Look-ups in named tables: a row name and a column name give one cell, copied from the table.

gen:
,vun,kegi,nus,letarez
ralib,188,217,191,124
vil,219,135,174,136
luf,135,143,195,130
zalilo,142,200,193,120
vudimo,86,182,125,245
vopef,72,136,150,224
rufu,191,101,178,154
tuta,179,222,116,89
finisav,231,192,165,89
babopeg,200,207,58,201
rugubi,48,240,176,210
kad,169,218,163,183

What is the letarez of vopef in gen? 224
What is the kegi of ralib in gen? 217
What is the vun of zalilo in gen? 142
What is the vun of rufu in gen? 191
What is the nus of zalilo in gen? 193
What is the nus of vil in gen? 174
What is the letarez of zalilo in gen? 120
What is the vun of babopeg in gen? 200
What is the kegi of tuta in gen? 222
What is the letarez of babopeg in gen? 201

miz
|  | fad | mep | bemi | nef | reti | gekup | kotep | buz |
|---|---|---|---|---|---|---|---|---|
| zivonod | 46.5 | -41.3 | -31.2 | 4.1 | 7.3 | 19.4 | 7.6 | 6.6 |
| rozus | -35.3 | -16.5 | -28.2 | 21.1 | 0.4 | 42.1 | -54.8 | -0.1 |
| vufot | -0.4 | -6.9 | -9.1 | 74.9 | 6.6 | 22.6 | -6.6 | 9.1 |
| rufe | -14.2 | 2.1 | 20.5 | 47.2 | -3.6 | 22.5 | -99.6 | 15.9 |

What is the mep of rozus in miz?
-16.5
What is the gekup of zivonod in miz?
19.4
What is the kotep of rufe in miz?
-99.6
What is the nef of zivonod in miz?
4.1
What is the bemi of rufe in miz?
20.5
What is the nef of rufe in miz?
47.2
What is the bemi of vufot in miz?
-9.1
Which row has the largest buz? rufe

rinan
|  | belas | duro | sive | gimedos | pafabo | doz | naf | ripo | liliri | nupatu |
|---|---|---|---|---|---|---|---|---|---|---|
| kiz | 0.177 | 0.837 | 0.294 | 0.167 | 0.173 | 0.367 | 0.175 | 0.117 | 0.199 | 0.025 |
| folovo | 0.596 | 0.684 | 0.960 | 0.550 | 0.578 | 0.614 | 0.399 | 0.660 | 0.681 | 0.842 |
| zasovam | 0.946 | 0.819 | 0.664 | 0.764 | 0.504 | 0.686 | 0.953 | 0.210 | 0.044 | 0.355 |
| til | 0.595 | 0.040 | 0.935 | 0.590 | 0.276 | 0.051 | 0.939 | 0.188 | 0.135 | 0.595 |
| fedutel | 0.954 | 0.746 | 0.266 | 0.424 | 0.096 | 0.093 | 0.817 | 0.379 | 0.458 | 0.430 |
| rovirod | 0.734 | 0.769 | 0.408 | 0.788 | 0.305 | 0.592 | 0.936 | 0.484 | 0.640 | 0.120 |
| vige | 0.092 | 0.794 | 0.387 | 0.838 | 0.049 | 0.096 | 0.831 | 0.136 | 0.449 | 0.390 |
| kaletom | 0.086 | 0.695 | 0.084 | 0.655 | 0.425 | 0.355 | 0.475 | 0.800 | 0.057 | 0.394 |
| pav | 0.565 | 0.296 | 0.834 | 0.027 | 0.821 | 0.399 | 0.371 | 0.131 | 0.609 | 0.151 |

pav, naf: 0.371
kaletom, pafabo: 0.425
fedutel, nupatu: 0.430
folovo, nupatu: 0.842
kaletom, nupatu: 0.394
vige, liliri: 0.449
til, pafabo: 0.276
pav, nupatu: 0.151
kiz, naf: 0.175
vige, gimedos: 0.838
til, gimedos: 0.590
vige, nupatu: 0.390
til, nupatu: 0.595
folovo, naf: 0.399
zasovam, sive: 0.664
fedutel, belas: 0.954
Which row has the largest nupatu? folovo

Table big
	vobene	ven	defa
tugamo	13	49	57
sivof	27	68	72
bivete	35	72	74
sogi	4	215	216

bivete, vobene -> 35
sogi, defa -> 216
sivof, defa -> 72
bivete, defa -> 74
sogi, ven -> 215
tugamo, vobene -> 13
sivof, ven -> 68
sogi, vobene -> 4
bivete, ven -> 72
Row with the largest ven: sogi

Table pila
	turozun	sofufu	boduvi
mar	75503	53211	47891
vut	7525	22976	37382
daz	30204	42097	33492
lokat	19286	24732	44973
punabav	68509	29054	34761
mosu	55106	38791	35333
miti	56998	53468	45373
volak	20942	38114	50053
vedaril	21424	23967	33991
rutafuz	69318	46160	36759
fem	62205	25945	33581
vizifeg	6042	41219	59422

What is the sofufu of rutafuz in pila? 46160
What is the turozun of mar in pila? 75503
What is the boduvi of volak in pila? 50053
What is the sofufu of fem in pila? 25945
What is the sofufu of punabav in pila? 29054
What is the sofufu of daz in pila? 42097
What is the boduvi of vut in pila? 37382
What is the turozun of vedaril in pila? 21424
What is the boduvi of rutafuz in pila? 36759
What is the boduvi of fem in pila? 33581
What is the sofufu of vizifeg in pila? 41219
What is the sofufu of lokat in pila? 24732
What is the boduvi of daz in pila? 33492
What is the sofufu of mar in pila? 53211
What is the boduvi of vizifeg in pila? 59422
What is the turozun of miti in pila? 56998
What is the sofufu of mosu in pila? 38791

sege:
|  | fer | dal | zeguz | dagesoz | gam | nesu | biz | fus | retav | sof |
|---|---|---|---|---|---|---|---|---|---|---|
| bir | 73 | 55 | 25 | 98 | 89 | 31 | 54 | 32 | 72 | 100 |
| dida | 49 | 55 | 32 | 144 | 150 | 33 | 56 | 30 | 115 | 113 |
| ragela | 38 | 71 | 24 | 105 | 122 | 39 | 64 | 34 | 68 | 81 |
| kug | 80 | 54 | 20 | 68 | 81 | 25 | 77 | 42 | 61 | 71 |
| zatomug | 199 | 88 | 2 | 142 | 38 | 57 | 53 | 22 | 76 | 247 |
| dubalid | 39 | 35 | 36 | 26 | 77 | 13 | 87 | 89 | 20 | 31 |
| vap | 50 | 74 | 25 | 87 | 114 | 34 | 88 | 41 | 52 | 73 |
| zimeti | 72 | 51 | 37 | 86 | 144 | 20 | 46 | 28 | 83 | 71 |
| sira | 80 | 33 | 46 | 61 | 120 | 18 | 73 | 40 | 50 | 56 |
| rar | 101 | 32 | 19 | 33 | 43 | 19 | 101 | 76 | 26 | 51 |
| vomuvuk | 100 | 39 | 21 | 65 | 47 | 24 | 63 | 41 | 48 | 81 |
| ful | 34 | 44 | 42 | 22 | 85 | 15 | 91 | 93 | 18 | 31 |
| nuv | 39 | 71 | 19 | 94 | 145 | 36 | 70 | 49 | 38 | 83 |

dida, zeguz => 32
nuv, dal => 71
vomuvuk, dagesoz => 65
ragela, gam => 122
zatomug, sof => 247
zatomug, gam => 38
ragela, fer => 38
dida, sof => 113
zatomug, nesu => 57
zimeti, nesu => 20
zimeti, biz => 46

keral.csv
,sogilo,ger,sigivul
bopav,105,151,30
mepovut,106,144,29
koz,232,77,19
goz,135,174,225
genavon,2,100,147
lotati,117,203,53
zerof,71,21,204

goz, sogilo: 135
lotati, sogilo: 117
genavon, ger: 100
goz, sigivul: 225
genavon, sigivul: 147
bopav, ger: 151
goz, ger: 174
mepovut, ger: 144
zerof, sigivul: 204
koz, ger: 77
lotati, sigivul: 53
zerof, ger: 21
Row with the largest sogilo: koz

gimesel:
         tapov  vasezet  mati   ruv   nov   vuf   bes  teladi  musameg  dalur
nevobir     24      -83  -117   178  -138  -172     0      18     -207   -235
bomono     176      131   -19   180  -121   129    17    -220     -108    -90
zizosu     166      -84  -519   110   -82  -277   -10      -7       28   -370
gaguf      -71     -410   -85  -112   -70  -127    46      63     -115   -128
muz       -141      -16   148    -3  -118   -99   -55     -72     -214     -5
tikino     141       44  -289   138  -106   -80   -53    -148      -35   -268
kan        273      544    78   279  -126   317    71    -349     -102     12
pel        173      -83   -52   500  -264  -194    19     -53     -394   -421
tupi      -220      -69   -42   -91   -74  -243  -129      45     -132    -90
lun        123      531  -131    32   -33   156   -46    -277       81     42

tupi, ruv => -91
gaguf, musameg => -115
tikino, vuf => -80
gaguf, nov => -70
pel, tapov => 173
gaguf, bes => 46
bomono, vasezet => 131

Table dak
,gonivu,fof,gabaz,duv,novake
mubuzar,-1.25,1.83,-3.40,1.23,0.27
pil,3.13,3.44,-0.33,5.47,0.74
tetik,-6.48,-7.81,-3.08,-4.06,9.02
dob,3.88,-1.38,3.34,2.86,6.22
midito,-2.25,2.86,-0.98,0.74,3.95
ges,-2.66,-2.72,-0.53,1.01,-0.98
topevak,0.92,5.71,-1.43,3.13,-2.28
nes,-9.16,-7.98,5.17,-1.02,4.08
kabi,-1.94,-0.12,7.61,-2.31,0.40
fufig,-0.57,3.86,4.19,-1.28,-3.73
kife,0.53,-0.37,-0.07,4.12,5.81
relit,-2.37,2.66,7.40,-1.18,-1.47

novake of ges is -0.98
gonivu of nes is -9.16
fof of fufig is 3.86
gonivu of kife is 0.53
gabaz of dob is 3.34
fof of kabi is -0.12
novake of tetik is 9.02
novake of kabi is 0.40
gabaz of ges is -0.53
gonivu of topevak is 0.92
novake of mubuzar is 0.27
fof of dob is -1.38
fof of ges is -2.72
fof of kife is -0.37

pim
|  | laruraz | simako | bem | moki | bas | zul | pafipu |
|---|---|---|---|---|---|---|---|
| kovuf | 3771 | 6098 | 1745 | 1468 | 8527 | 3269 | 5325 |
| salo | 4219 | 4370 | 5030 | 6571 | 5856 | 4605 | 4878 |
| vob | 5740 | 4767 | 4709 | 5465 | 5446 | 4593 | 6383 |
| kep | 3956 | 5919 | 1589 | 1356 | 8407 | 3266 | 5622 |
| davotu | 4545 | 3577 | 3709 | 4576 | 5069 | 4542 | 5781 |
| pida | 6010 | 5241 | 3944 | 5488 | 5772 | 3423 | 4933 |
| gak | 4704 | 4289 | 5070 | 6439 | 6131 | 4203 | 4893 |
| tas | 5458 | 4140 | 4839 | 6234 | 6282 | 3773 | 4838 |
| movu | 5939 | 5097 | 4872 | 5857 | 5559 | 4752 | 6751 |
| gedu | 4407 | 4374 | 5044 | 6742 | 5448 | 4391 | 5072 |
| bisokil | 5506 | 4082 | 4772 | 6533 | 5979 | 3560 | 4924 |

kep, zul -> 3266
vob, simako -> 4767
movu, bas -> 5559
pida, pafipu -> 4933
salo, moki -> 6571
movu, pafipu -> 6751
tas, bem -> 4839
vob, zul -> 4593
bisokil, pafipu -> 4924
movu, bem -> 4872
gedu, pafipu -> 5072
pida, bem -> 3944
pida, zul -> 3423
kep, laruraz -> 3956
gedu, zul -> 4391

